These are the activations of a small neural network, seen along a few directions. Each row is one input.
In each table, some parts of the input vary, and every possible input appears once, in random order.
Descriptions start from the smaller parts, as in this example, which fits no table here: line(6) and (point or ring(9) or (values(3) and ring(8))).
Shared parts are said once, and a part with two or three values counts as separate values.

Other details of the inputs shift rows strongly along two fixed directions, in all tables alike. That doesn't count.

A family of inputs:
r1: 2.2, 0.1, 10.6, 0.4, -3.4, 45.2, 9.1, 26.9, -3.2, -1.6, -3.2, -2.4, 9.6, 4.5, 2.4, -3.4
r2: -21.1, -3.1, 9.4, -8.9, 22.8, 3.3, 13.5, 11.4, -5.2, 11.1, 8.4, -3.7, -4.4, -6.3, -27.0, -8.9
r3: -6.3, -5.8, -9.8, -7.8, 18.4, -25.8, 4.4, -6.5, 1.4, -5.9, 19.3, 4.9, 2.1, -14.0, -13.8, -9.7
r4: 18.2, 15.3, -11.7, 15.2, -43.4, -14.6, -20.4, -21.9, 6.2, -11.4, -27.7, 1.9, 5.6, 11.4, 47.9, 17.0
r5: -16.8, -4.0, 7.7, 5.8, 3.6, 41.7, 12.8, 21.4, 2.8, 4.8, -8.4, -0.4, -4.5, 7.2, -1.2, 4.6
r6: -9.9, 2.1, 8.1, -18.2, 17.1, 3.8, 11.5, 21.3, -11.3, -8.2, 16.6, -3.8, 19.4, -14.1, -14.9, -18.5
r7: 8.9, 2.3, -6.4, -6.5, 10.3, -57.6, -11.2, -27.6, -8.9, -7.0, 19.8, -1.0, -17.1, -6.6, -6.7, 4.8
r8: 0.9, -2.3, 8.4, -16.7, 19.2, 9.6, 10.9, 15.3, -9.3, -3.5, 23.2, -3.0, 13.2, -14.7, -23.2, -17.3
r9: 19.4, 1.4, 0.9, 24.9, -33.6, 27.3, -14.4, -8.8, 7.1, 3.3, -32.0, 0.1, -27.7, 35.4, 35.8, 33.7
r10: -1.2, -10.1, -7.2, -4.6, 15.3, -23.5, -1.7, -9.1, 5.8, 2.9, 11.1, 4.2, -1.3, -9.2, -16.3, -9.7
r11: 0.1, 4.5, 10.2, 5.9, -18.4, 53.3, 4.4, 26.0, 0.7, -2.5, -19.9, -3.2, 11.2, 16.1, 21.2, 5.4
r12: 2.0, 1.5, 9.9, -0.9, -2.3, 45.9, 9.2, 25.8, -2.8, -1.3, -2.1, -3.8, 9.8, 6.4, 3.2, -3.3
r13: -7.6, 3.2, -10.9, -4.5, 10.7, -56.6, -2.9, -26.6, -5.6, -4.8, 16.8, 1.3, -1.3, -19.3, -3.5, -0.5
r14: 23.4, 4.9, -22.1, 36.6, -51.6, -3.1, -24.5, -35.6, 19.3, -2.6, -39.3, 8.1, -13.7, 24.1, 56.1, 35.7
r15: 7.1, 1.7, 0.8, -13.3, 10.7, -16.7, 2.4, -2.9, -9.4, -5.8, 22.8, -2.6, 11.7, -17.4, -14.2, -12.7
r16: -7.2, -8.3, 9.2, 4.2, 3.9, 39.0, 7.2, 19.0, 6.9, 18.2, -15.2, -0.6, -9.8, 14.0, -14.5, 0.0
r17: -9.8, 1.3, 5.6, 9.5, -6.1, 11.4, -0.1, -0.8, 1.6, 13.2, -16.0, -1.6, -10.7, 8.4, 0.8, 9.9
r18: -6.3, -14.1, -0.2, -5.5, 18.3, 6.8, 5.8, 9.9, 7.5, 6.3, 8.4, 3.4, -1.7, -3.9, -23.5, -12.5
r19: 14.7, 6.0, -19.5, 2.1, -4.1, -94.0, -24.1, -58.3, 1.3, 5.5, 5.1, 3.9, -8.1, -12.9, 1.8, 4.1
r20: -10.7, 3.5, 7.1, -17.9, 12.4, 4.7, 7.9, 20.9, -4.8, -10.7, 12.3, -1.9, 17.7, -9.1, -10.6, -18.8
Each input here is: values(2) and (point or line(4) or ring(5)).
Changing only the values(2) part turns r4 into r20. The same change can be made to r13. Which row results?
> r5
Change only the line(4) part in r12. List by row number the other rows that result.
> r8, r11, r20
Change only the values(2) part in r16. List by row number the other rows that result.
> r19

A family of inputs:
r21: 8.2, 2.3, 1.2, 22.6, -37.5, 57.0, -2.9, 20.8, 6.9, -1.1, -37.4, 2.0, 7.9, 22.4, 39.6, 16.9
r22: 4.7, 4.0, 2.0, 12.7, -31.8, 70.0, 0.0, 21.3, 18.3, 0.1, -33.0, 1.4, 14.3, 23.5, 29.5, 4.3
r23: 26.0, 22.3, -22.9, 7.2, -31.7, -93.5, -24.8, -69.6, -5.9, -10.3, 0.5, 0.9, 3.5, -9.7, 45.7, 19.7
r24: 12.6, 3.9, 0.4, 23.5, -46.5, 54.9, -11.1, 13.4, 17.1, -3.9, -40.9, 4.9, 9.9, 20.2, 40.0, 14.9
r25: -8.0, -15.9, -0.5, -12.8, 36.0, 1.7, 9.3, 13.4, -1.4, -9.8, 35.5, 2.6, -3.3, -12.2, -28.2, -15.5
r26: -17.3, 4.6, 12.8, -24.3, 35.0, -0.8, 18.1, 15.9, -17.3, 0.6, 30.4, -11.3, 10.3, -16.5, -33.1, -17.2
r27: -2.4, -16.7, -0.5, -14.0, 32.9, 4.8, 11.1, 9.9, -2.0, 4.4, 26.6, 1.4, -5.1, -15.5, -40.8, -14.1
r28: 26.3, 18.8, -19.8, 11.2, -34.0, -95.0, -28.1, -65.6, -9.7, -15.3, -3.0, 3.0, 0.9, -15.9, 43.4, 20.5
r29: -35.1, -3.7, 3.9, -11.2, 36.4, -10.7, 21.1, 10.1, -6.6, 3.7, 20.3, 2.0, -13.6, -9.5, -36.8, -7.9
r30: 20.0, -1.6, 13.6, 25.5, -29.5, 70.0, -11.6, 15.2, 10.7, 20.4, -39.7, -0.5, -21.1, 38.7, 18.4, 22.4
r31: -11.4, 1.2, -1.0, -21.1, 26.8, -6.1, 16.6, 18.3, -8.0, -6.1, 25.9, -1.2, 24.0, -17.9, -19.7, -25.9
r32: 35.1, 12.1, -26.2, 6.9, -25.0, -96.0, -33.3, -63.7, 1.8, -21.7, 3.1, 3.0, -15.6, 0.5, 40.0, 20.5
r33: -12.2, -18.6, 3.6, -8.4, 33.3, -3.8, 15.9, 6.6, 5.8, 20.8, 16.7, 1.6, -1.3, -13.7, -45.8, -20.3
r34: 15.9, -0.3, 16.2, 15.8, -31.9, 68.2, -5.8, 23.7, 4.9, 7.9, -40.5, -4.1, -17.1, 44.4, 22.4, 22.1
r35: -17.7, 1.1, 16.3, -18.8, 28.5, -1.9, 14.2, 19.5, -20.2, -4.0, 27.9, -8.6, 6.9, -21.5, -32.8, -17.6
r36: -44.6, -13.6, 1.0, -14.9, 38.9, -18.9, 11.1, 11.1, 5.8, 14.1, 7.5, 3.0, -0.6, -17.3, -42.0, -22.6
What do these inputs look like to the network?
> values(3) or ring(5) or (values(2) and line(4))
Start at r24 and move only the line(4) part, one step at a time. The first step leads to r21. Which rows follow, in order?
> r28, r35
Change only the values(2) part in r24. List by row number the other rows that result.
> r22
Change only the values(2) part in r23. List by row number the other rows that result.
> r28
